Each row below is a small network's average activation on inputs in which a field has the value named, seen along a few directions.
Related values have similar rows: they may be neighbours, one step apart, or belong to one group.
In the rows, 500 means zero.
Strong random noise was added to every row along 6 fixed directions; ignore it. To show where, here is one row again and again, with new noise each time:
[557 509 548 371 404 410 591 559 527 521 501 266 496 705 544 441 622 448
 508 439]
[464 691 660 460 465 492 508 298 354 478 401 188 386 595 489 638 606 481
 467 449]
[431 397 471 331 535 584 374 366 703 459 480 454 267 355 618 401 638 448
 359 540]
[543 414 355 478 453 365 501 683 623 634 509 609 586 567 616 422 442 439
 525 503]
[452 556 633 373 359 528 552 621 555 554 563 326 396 640 491 516 561 543
 381 509]
[442 610 560 481 460 414 402 560 393 612 406 499 447 509 483 663 376 554
 523 573]
[372 610 786 365 356 597 570 810 475 591 595 378 351 684 334 591 442 679
 357 618]
[580 296 400 451 586 388 650 907 621 598 542 671 661 717 484 249 423 462
 609 561]


Field H:
h5: [493 401 340 585 465 498 375 444 680 487 633 724 543 259 618 401 437 521
 364 500]
h6: [485 545 443 585 539 522 246 427 465 628 426 694 441 315 541 702 396 509
 499 543]
h15: [407 581 564 563 427 637 438 407 377 425 482 564 495 367 457 683 450 671
 513 533]
h4: [651 498 676 513 503 674 854 512 387 440 612 220 535 778 341 431 660 467
 566 336]
h12: [506 352 514 273 369 330 450 700 586 522 497 492 475 599 537 550 470 548
 587 556]
h14: [398 357 324 634 758 681 471 484 622 430 510 847 443 362 414 404 395 496
 455 572]
h1: [524 662 572 574 455 398 485 398 359 498 420 415 506 472 580 550 452 466
 535 499]
h10: [399 576 509 556 547 568 580 478 401 472 558 573 602 506 409 545 420 557
 517 510]
h13: [683 422 485 351 607 475 372 414 535 421 456 448 433 374 502 361 562 453
 562 523]
h2: [451 454 505 602 727 488 590 346 385 369 344 520 621 522 381 389 450 443
 651 543]
h7: [482 415 569 518 639 671 631 525 525 345 638 571 487 424 420 384 571 580
 516 531]
h9: [485 530 536 407 401 392 508 651 517 534 468 400 483 587 515 474 548 481
 503 452]
h11: [538 506 591 350 391 548 473 475 461 333 469 421 356 481 387 619 577 583
 484 441]
h3: [579 537 613 257 279 417 294 563 348 513 484 302 305 371 424 609 576 641
 597 595]
h8: [462 537 672 478 655 483 367 238 303 368 378 265 494 451 366 565 559 511
 566 593]
A value of H combines one of 3 hidden first parts with one of 5 second parts; all combinations occur once.
Changing only the second part turns h13 into h5. h3 has the same second part as h13; what does that change turn h3 into? -> h7
Changing only the second part turns h12 into h2. h14 has the same second part as h12; what does that change turn h14 into? -> h10

Field B:
b10: [600 543 354 862 576 596 486 518 333 587 534 813 702 497 483 625 318 455
 522 378]
b13: [554 532 628 608 699 536 446 601 226 536 477 562 492 419 312 577 303 622
 686 616]
b7: [474 525 458 808 649 503 598 493 554 588 596 797 676 423 595 420 425 535
 346 566]
b14: [420 527 577 540 389 546 654 570 521 506 524 288 462 812 414 521 571 458
 533 428]
b6: [644 727 491 452 311 501 589 148 334 444 483 208 564 631 510 731 608 493
 544 312]
b2: [533 524 568 513 690 437 471 401 279 471 187 372 482 522 408 619 556 367
 686 459]
b5: [514 627 473 553 365 247 497 332 239 475 354 272 575 683 561 789 500 559
 697 283]
b4: [539 642 415 613 524 453 519 468 467 570 383 545 545 494 653 510 401 344
 408 463]
b8: [526 472 595 351 429 458 323 487 480 449 464 422 414 262 443 581 546 533
 597 730]
b3: [492 377 397 378 618 383 436 357 659 398 418 409 453 552 461 302 594 424
 537 561]
b11: [334 682 733 631 692 560 634 245 276 511 507 286 516 628 399 473 526 419
 465 448]
b12: [583 411 420 450 689 283 643 545 402 269 416 423 741 700 411 317 602 475
 673 430]
b9: [395 543 562 463 397 735 559 355 670 378 694 479 493 388 477 537 531 517
 358 563]
b1: [569 519 368 490 444 460 374 418 570 597 484 610 530 362 803 418 550 416
 512 435]
b15: [636 411 437 569 764 380 592 540 332 482 240 599 484 485 391 410 468 474
 731 442]
A value of B combines one of 3 hidden first parts with one of 5 second parts; all combinations occur once.
Changing only the second part turns b5 into b12. b14 has the same second part as b5; what does that change turn b14 into? -> b3
Changing only the second part turns b4 into b11. b13 has the same second part as b4; what does that change turn b13 into? -> b8
